A small network was shown many inputs. Here are its activations along a few directions, one row for each input.
Each table varies a few parts of the input and shows all the possible inputs, shuffled.
A made-up example of a description, with smaller parts first: line(6) and (point or (values(2) and ring(5)) or ring(11)).
Shared parts are said once, and a part with two or three values counts as separate values.
In the rows, 128 means zero.

Other details of the inputs vary at random and push rows far along two fixed directions, the same in every table; ignore that.

A family of inputs:
r1: [134 144 169 171 183 161 175 111 135 123  41]
r2: [122 196 182 183  99 140 146 106 167 115 136]
r3: [138  25  48  66  96 129 148 114 113 123 142]
r4: [155  78  79  97 160 157 173 133 114 114  92]
r5: [119 136 178 166 175 151 176  93 127 120  41]
r6: [133 116 112  99 179 152 116 151 140 126 101]
r7: [136 135  58 101 103 176  86 121 133 117 142]
r8: [113  92 105 104 138 137 130  92 132 131  80]
r9: [ 98 181 131 131  67 148  38 107 159 138 168]
r10: [127  97 136 111  95  97 109 153 105 150 202]
r11: [116  36  67  56 125  75 122 168 117 131 167]
r12: [116 142 195 170 161  74 216 102 135 145  82]
r13: [158  46  86  60 134  85 148 187 119 127 198]
r14: [136 145 195 178 186 151 200 126 122 124  72]
r15: [152 113 130 137  97 125 113 128  62 139 198]
r16: [113 120 147 142  99 123 170 104 137 127 138]
r17: [116 163 131 162  36 164  65  81 129 134 164]
r18: [117 189  97 137  57 163  52  95 178 115 158]
r19: [151  75  34  46 147 119 103 190 106 116 134]
r20: [133  89 118 120  73 141 123 113  93 133 184]
r21: [168  79  81 111 159 143 186 118  96 121 106]
r22: [124  32  80  61 134  85 109 168  92 136 163]
r23: [111  76  86  68 152  76 141 152 140 127  84]
r24: [133  83  84  59 178 116 144 148 169 113 100]
r25: [ 96 204 175 156 135 155  81 111 162 127 108]
r26: [119 168 121 170  27 140  93  66 136 136 180]
r27: [145  56 128 108 158 141 183 131  76 119 126]
r28: [148 153 200 185 194 115 195 131 103 141  83]
r29: [108 195 220 186 130 117 119 139 130 141 151]
r30: [166 112  93 142  95 169 105 111  85 130 168]
r31: [157  78 103 104 162 147 197 148 100 114 126]
r32: [128 136  95 108 119 123  84 179 123 123 178]
r33: [150 112 129 120 119 128 103 183  99 141 207]
r34: [126 147 159 154 166 131 188  99 176 111  43]
r35: [103 160 174 141 197 105 138 141 137 123  32]
r36: [117 118 118 121 152 158 122  99 124 121  80]
r37: [111 155 190 162 213 107 153 165 140 130  63]
r38: [170  86 109 110 170 110 192 154  81 132 137]
r39: [133 196 158 189  95 137 134  76 161 121 119]
r40: [137 172 135 179  53 170  73  78  95 130 182]
r41: [107 126 131 110 145  93 110 138 133 134  78]
r42: [127 167 197 158 201 103 197 166 149 134  92]
r43: [ 90 185 119 125  58 138  52 107 185 132 171]
r44: [129 173 163 176  48 117  86 101  97 153 205]
r45: [127 125 101  89 154  92 120 161 160 114  90]
r46: [128 154 123 125 153 129  89 166 129 126  97]
r47: [134 144  74  87 120 161  79 151 148 120 160]
r48: [123 130 178 175 158 118 194  67 123 139  50]
r49: [108 192 136 146  76 109  51 152 168 121 191]
r50: [123  35  32  49 109 129 127 110 128 124 130]
r51: [125 187 106 153  74 194  39 107 137 126 156]
r52: [106 134 156 135 152 109 104 154 115 128 129]
r53: [110 115 166 126 138  75 172 147 147 145 140]
r54: [135 204 188 190 107 104 142 111 148 133 147]
Description of these inputs: ring(6) and ring(9).
Changing only the ring(6) part turns r30 into r26. The same change can be made to r28. Which row results? -> r12
Changing only the ring(6) part turns r3 into r1. The same change can be made to r23. Which row results? -> r46
Which other rows does r47 become when the ring(6) part takes its other values? List them by row number. -> r6, r9, r24, r25, r43
Which other rows does r5 become when the ring(9) part takes its other values? List them by row number. -> r15, r25, r27, r29, r35, r36, r40, r52

A family of inputs:
r55: [133 108 150 139 197 120 164 129 127 122  66]
r56: [119 152 189 161 180 122 170 130 164 123  70]
r57: [154  76 100  96 154 107 156 163 117 116 127]
r58: [137 114 115 111 142 116 122 139 134 137 150]
r59: [142  98 112 100 169  97 157 147 124 136 111]
r60: [103 152 154 153 131 114 134 124 147 120  92]
r61: [128  75 128 110 192 123 171 153 113 114  76]
r62: [133  40  83  61 179 116 151 164  91 131 119]
r63: [153  83  83  84 155 120 166 149 121 120 124]
r64: [107 141 162 149 134 126 129 116 154 125  96]
r65: [142 100 110  95 152 101 146 158 123 133 133]
r66: [133 152 204 178 166  99 198  99 115 134  94]
r67: [171  26  23  43 108 137  96 152  70 123 177]
r68: [114 118 128 118 147 135 150 108 149 128  91]
r69: [119 111 150 122 190 133 172 133 130 119  57]
r70: [118 200 185 175 138 138 125 114 149 125  81]
r71: [147  63  67  74 129 128  92 146  91 138 176]
r72: [138  76 114 104 156 136 131 145 108 123 117]
r73: [154  27 115 102 164 123 207 139  82 142 118]
r74: [105 195 187 172 130 120 138 101 170 126  69]
r75: [128 108 121 120 129 106 134 135 131 119 111]
r76: [ 89 186 192 182 135 123 135 112 170 119  76]
r77: [114 107 146 120 187  96 167 117 145 138  70]
r78: [132 122 112 111 124 131 130 145 133 121 136]
r79: [148  76  66  72 109 122  87 161  83 135 184]
r80: [119 126 145 144 145 115 135 113 149 123  96]
r81: [114 200 145 153  58 149  46 128 153 143 207]
r82: [167  26  16  45 120 150 102 142  80 124 187]
r83: [101 200 123 155  54 149  69 104 151 126 164]
r84: [153 105 125 148 109 122 157 122  88 143 147]
r85: [125 208 129 162  69 161  64 113 133 126 167]
r86: [129 114 120 121 127 129 127 154 134 115 144]
r87: [122 141 175 177 126 133 174 121 115 138 119]
r88: [144  66 153 115 161 114 191 122  93 134 138]
r89: [108 216 163 179  73 136  79  90 163 130 123]
r90: [112 149 154 150 171 123 167  92 164 127  59]
r91: [135 167 173 176  83 132 110  95 114 136 197]
r92: [147 104 121 121 161 107 158 145 129 120 103]
r93: [102 192 135 153  51 145  62 109 150 126 161]
r94: [140 108  61  90  57 159  49 145  93 123 209]
r95: [143 165  89 130  66 148  76 122 133 127 191]
r96: [129 117 117 110 125 138 129 143 139 118 139]
r97: [135 139 150 150 155 121 141 130 151 121 112]
r98: [143 106 103 111 172 129 159 123 112 125  83]
r99: [121 126 194 157 164 111 198 115 114 128 113]
r100: [104 187 185 175 139 128 133  88 176 128  72]
r101: [117 128 151 123 188  99 179 150 141 133  82]
r102: [123 128 122 121 142 118 154 115 142 123  90]
r103: [119 151 164 145 150 151 128 116 141 129  89]
r104: [147 104  87 103 102 154  78 126 110 127 169]
r105: [101 187 119 148  51 158  64 105 152 124 174]
r106: [154  59  88  87 155 117 140 160  91 116 122]
r107: [116  96 147 112 174 122 172 115 149 126  59]
r108: [159  94  64  86  87 133  93 143 113 124 185]
r109: [129 118  95 109 135 144 128 134 110 122 124]
r110: [146  59  81  82 149 113 151 170 109 115 138]
r111: [121 205 128 156  51 172  56 113 158 131 200]
r112: [134 158 119 139 117 145 115 115 151 127 149]
r113: [147  62  53  81  85 115  90 139 101 121 174]
r114: [123 127 118 113 110 143  79 137 115 143 165]
r115: [115 184 142 165  87 147  72 134 125 122 153]
r116: [ 90 148 175 142 173 104 163 122 158 133  63]
r117: [101 180 138 144  55 141  46 112 149 144 186]
r118: [123 136 100 119 107 161  99 129 118 121 152]
r119: [121 227 174 180  82 142  90 118 168 125 144]
r120: [133 110 152 154 141 120 192 131  99 139 111]
r121: [128 165  92 126  66 153  79 134 134 123 194]
r122: [122  85 123  97 199 106 171 154 106 134  77]
r123: [145 113  62  94  65 135  41 143  87 140 216]
r124: [120 193 171 180  53 135  94 109 109 133 212]
r125: [ 95 159 155 141 138 105 132 123 147 136  97]
r126: [104 165 178 151 164  94 159 118 156 136  63]
r127: [141  83 120  93 165 132 161 141 137 125 107]
r128: [118 160 152 147 153 155 135 110 142 130  91]
r129: [113 211 131 161  60 165  70 120 158 123 186]
r130: [109 146 115 125  66 147  75 118 142 122 163]
r131: [128 155 172 153 178 125 167 115 167 125  72]
r132: [177   6  48  78  97 132 140 143  57 140 211]
r133: [129 182 198 203 119 124 170 111 124 142 109]
r134: [126  94 111  93 155 113 145 159 128 130 136]
r135: [127  79 113  94 180  85 171 130 123 137  74]
r136: [148 122 142 137  91 117 132 122  89 131 195]
r137: [129 160 155 163 146 125 125 124 127 123  90]
r138: [121 143 124 134 138 120 146 101 145 127  85]
What do these inputs look like to the network? -> ring(6) and (values(2) or (values(3) and line(4)))
Changing only the ring(6) part turns r72 into r106. The same change can be made to r128. Which row results? -> r85
Changing only the ring(6) part turns r68 into r105. The same change can be made to r111. Which row results? -> r129
Changing only the ring(6) part turns r112 into r121. The same change can be made to r104. Which row results? -> r94
Which other rows does r89 become when the ring(6) part takes its other values? List them by row number. -> r74, r93, r100, r107, r130
Which other rows does r99 become when the values(2) part takes its other values? List them by row number. -> r87
Which other rows does r132 become when the values(2) part takes its other values? List them by row number. -> r91
